Each row below holds a small network's activations on one input, seen along a few directions.
Each table varies a few parts of the input and shows all the possible inputs, shuffled.
Descriptions start from the smaller parts, as in this example, which fits no table here: one of 8 places around a ring, together with either a single point or one of 11 places around a ring or (one of 3 separate values, together with one of 4 places along a line).
Shared parts are said once, and a part with two or three values counts as separate values.

Other details of the inputs shift rows strongly along three fixed directions, in all tables alike. That doesn't count.

Table:
x1: [-1 23 12  8 -7 15 -2 46 10  3 -1 18  5 27]
x2: [ -1  28  29  22 -10   6 -25 -28  12  10 -24 -31  -3 -18]
x3: [ -7  27  25  12 -17  18 -19 -35   9  -2 -37 -22  -1 -25]
x4: [ -5  30  13  17  -7  -2   4 -29  -5   6 -25 -46 -20   9]
x5: [-1 24 11  8 -7 15 -2 46  9  4 -2 19  2 26]
x6: [ -5  23  31  25 -16  10 -26 -29   2   7 -22 -28  -7 -16]
x7: [-21 -17  36 -15  -4 -28  21 -46  19  19   8  19   0 -43]
x8: [ -4  26  14  28  -9  -6   9 -27   3   2 -31 -43 -11  12]
x9: [-10 -84 -26 -17  22 -17 -17 -39 -10  16  27   8  22 -33]
x10: [ 17  38   2   6 -13  12 -11  36   4   5   7  20   2 -11]
x11: [ -2  19  15   0 -16  10  -8  47   8  -6  -3  19  -1  29]
x12: [-20 -16  37 -14  -1 -27  21 -46  18  22   8  19  -3 -44]
x13: [ 10  40 -13   2 -10   3  17  34 -10  -2   6   5 -14  17]
x14: [ 26 -27 -79   1  12  12 -11  40 -15 -14   8  -2  17  23]
x15: [ 31 -22 -65 -11   8  33 -38  36  -2 -13   8  13  24 -12]
x16: [ 13  33   5   9 -19  16 -12  35  -7   3   8  23  -1  -9]
x17: [ 14  27   3   5  -2  11  19  40  -4 -18   0   8 -14  18]
x18: [ 26 -22 -75 -11  19  19 -20  31 -21 -23  21   0  10  23]
x19: [-11 -85 -27 -18  19 -18 -18 -39  -9  13  28   8  24 -32]
x20: [ 15  41  -6   0  -6   8  13  28  -9 -13  12   9 -11  20]
x21: [  8  37   0  -5 -22  23  -4  29   3 -11  -5  27   8 -16]
x22: [ 13  38   1   6 -16  10 -12  37   6   1   7  20   3 -10]
x23: [ -4  19  13   1 -17   9 -10  47   8  -5  -4  21  -4  29]
x24: [  8 -36 -42   6  30  13 -33 -24 -15 -22 -16 -48   2  12]
x25: [-17 -11  30 -16   9 -36  41 -48  -5  16  20   6 -15  -8]
x26: [ -6  18  27  23   3   4   5 -22   4 -14 -30 -41 -23   9]
x27: [-17 -18  21 -23   2 -23  38  35  11  18  38  61  14  10]
x28: [ -4  30  15  17  -7  -2   4 -30  -4   5 -24 -46 -18  11]
x29: [-18  10  39  17 -11   5 -23 -16  13   5 -35 -29 -12  19]
x30: [-18 -18  20 -22   4 -22  37  35   9  20  36  63   8   8]
x31: [ -2  -5  14 -25  -2 -28  30  22   5  22  45  64   8 -30]
x32: [ -2 -77 -37 -28  35 -23   8 -46 -16   4  31  -5  13  -4]
x33: [  0  27  25  16 -13  13 -20 -32  18   3 -31 -26  -5 -23]
x34: [-17  10  40  17 -11   5 -23 -17  14   3 -34 -29  -9  21]
x35: [ -8  28  24  12 -16  18 -19 -34   8  -1 -37 -22  -3 -26]
x36: [ 13  27   4   5  -3  10  20  41  -1 -23   1   8 -10  19]
x37: [-17 -17  25  -4   3 -43  49 -39   0  25   7   3  -7  -8]
x38: [ 11 -36 -42   5  29  14 -32 -24 -17 -20 -16 -48   4  13]
x39: [ 13  35 -13  13 -10   0  21  36  -6  -1  -2   9  -9  18]
x40: [ 11  33   6   9 -21  15 -11  36  -4  -2   9  22   2  -7]
x41: [-24 -13  24 -14   2 -42  44 -41  -3  20  16   0 -13  -8]
x42: [ 15  35   1   1   0   7  13  34 -11 -17   4  10 -10  19]
x43: [ 20 -22 -66 -16   1  35 -37  35  -8 -21   3  20  28 -13]
x44: [ -1  26  14  28  -7  -5   8 -28   1   5 -32 -42 -12  11]
x45: [-12 -77 -30 -30  19  -8 -10 -44  -2   6  11  13  26 -41]
x46: [-18 -25  41 -10  12 -33  47 -35   4   5  10   4 -12  -7]
x47: [-37 -27  45  -6   5 -30  23 -28  18  24   7  13   2   0]
x48: [ 10 -36 -41   5  27  13 -32 -24 -14 -25 -15 -50   7  14]
x49: [ 14  41  -8   1  -4   8  12  28 -11 -10  11  11 -16  18]
x50: [ 30 -24 -63  -6  10  24 -42  39  -4 -10  17   8  30  -6]
x51: [  8 -32 -53   5  17  10 -27 -26 -13  -9 -13 -57   8  14]
x52: [ -7  17  27  22   0   3   5 -22   6 -16 -30 -41 -22  10]
x53: [  7 -37 -43   5  27  12 -33 -24 -14 -24 -16 -48   4  13]
x54: [ -1  -6  13 -32  -7 -21  36  18  12  13  39  67  11 -33]
x55: [-17 -22  24 -29  -4 -27  30  35   6  15  33  64   2  10]
Description of these inputs: one of 5 places around a ring, together with either one of 2 separate values or one of 4 places along a line or one of 5 places along a line.
The inputs of x37 and x8 match in every part but the place on the ring of 5. If x15 is changed in the same way as x37 into x8, which row does it become? -> x54
The inputs of x45 and x35 match in every part but the place on the ring of 5. If x31 is changed in the same way as x45 into x35, which row does it become? -> x10
Change only the choice among 2 separate values in x5. List by row number the other rows that result. -> x29
Change only the place on the line of 5 in x20. List by row number the other rows that result. -> x8, x36, x48, x51
List by row number the other rows that have the place on the ring of 5 in common with x18. -> x7, x14, x19, x22, x23, x41, x43, x47, x52, x53
Start at x9 and move only the place on the ring of 5, one step at a time. The first step leads to x19. Which rows follow, in order? -> x40, x6, x16

Table:
x56: [  1   2   5  -6  -1 -10  17  12  -4   5  16  18  -2   1]
x57: [  8 -11 -19  -8   4  13 -17  15   0  -5   7  11  10  -4]
x58: [ -8   8  19   6  -7  -3  -3 -24  10  10 -10  -7  -2 -16]
x59: [  3  -8 -10   9  -1  11 -23 -12   2   0 -13 -18   7 -11]
x60: [  0   3   3  -8  -2 -10  17  12  -5   6  15  20  -3   3]
x61: [ -5   6  11  -4  -1 -11  16  -9  -2   4   6   4  -4  -1]
x62: [-11   3  23   7   0  -7   7 -18   7   3 -12 -12  -5   3]
x63: [  6  -7 -19   2  -2  11 -19   5  -1   0  -3   0  10  -8]
x64: [ 10  -8 -28  -5   8   7  -3  14  -7  -6   9   3   5   6]
x65: [  2  -7 -12   5  -2  11 -23 -13   3   1 -13 -17   9  -9]
x66: [  3 -14 -17  -4   5   6  -5  12  -2  -5   1   1   8  12]
x67: [ -6   4  16  -5  -6  -2  -1  -5   5   3   2  10   1 -10]
x68: [ -6   4  14   0  -2  -9  13 -17   0   1  -5  -5  -9  -5]
x69: [ 20  92   6  31 -28  36 -13  51  -4 -19 -27 -11 -20  25]
x70: [ -4   3  18  -3  -3  -2   0  -4   6   3   2  10   0 -11]
x71: [ 3  3  3 -9  1 -9 21 10 -1 -2 12 19 -2 -3]
x72: [ 10 -11 -26 -10   8   4   2  15  -5  -8  10   8   4   2]
x73: [ -1   0   7  -6   0 -11  16  14   1   4  14  19  -1   4]
x74: [ -7   5  19   6  -1  -7   9 -25   2   0 -11 -17 -10  -5]
x75: [  2  -7 -12   6   5   6 -16 -13  -4  -2 -10 -25   1   7]
x76: [ -3 -11  -7   7   4   3 -15 -13  -1  -2 -11 -23  -1   7]
x77: [ -9  -1  19   2  -2 -13  11 -10   3   6   1  -2  -7   1]
x78: [ -2 -11  -1   7   3  11 -26 -18   2  -4 -13 -20   4  -8]
x79: [ -7   3  16  -3  -6  -2  -1  -4   3   4   1  12  -1 -11]
x80: [ 1  5  2 -6  0 -6 13 10 -2  5 12 14 -3  3]
x81: [-12   0  19   3  -2  -8   9 -13   4   5  -8  -4  -5   3]
x82: [ 0  8  9  1  0 -7  9  0 -1  4  4  2 -4  2]
x83: [ -2 -17  -7   5   7   4  -9  -6   0  -4  -9 -15   4   8]
x84: [ 10 -12 -23  -6   2   6 -10  16   0   0   9  14  14 -10]
x85: [-4  3  8 -5 -1 -9 12  7  3  5  8 11 -4  4]
x86: [-10   2  18   0   0  -7  12  -8   6   5  -4   0  -4   4]
x87: [  9 -12 -24  -4  10   2  -1  10  -7  -6  10   3   6   4]
x88: [  6 -14 -22  -8   4   2  -4  19  -4  -3  11   9   7  11]
x89: [  0  -9  -9  10   7   5 -12 -20  -5  -5 -11 -28  -1   2]
x90: [ 2  6  1 -9 -2 -6 17  8 -2 -2  8 14 -3  0]
The inputs of x61 and x69 match in every part but one. If x90 is changed in the same way as x61 into x69, which row does it become? -> x68
What do these inputs look like to the network? -> one of 5 places around a ring, together with either one of 2 separate values or one of 5 places along a line
Change only the choice among 2 separate values in x63. List by row number the other rows that result. -> x79
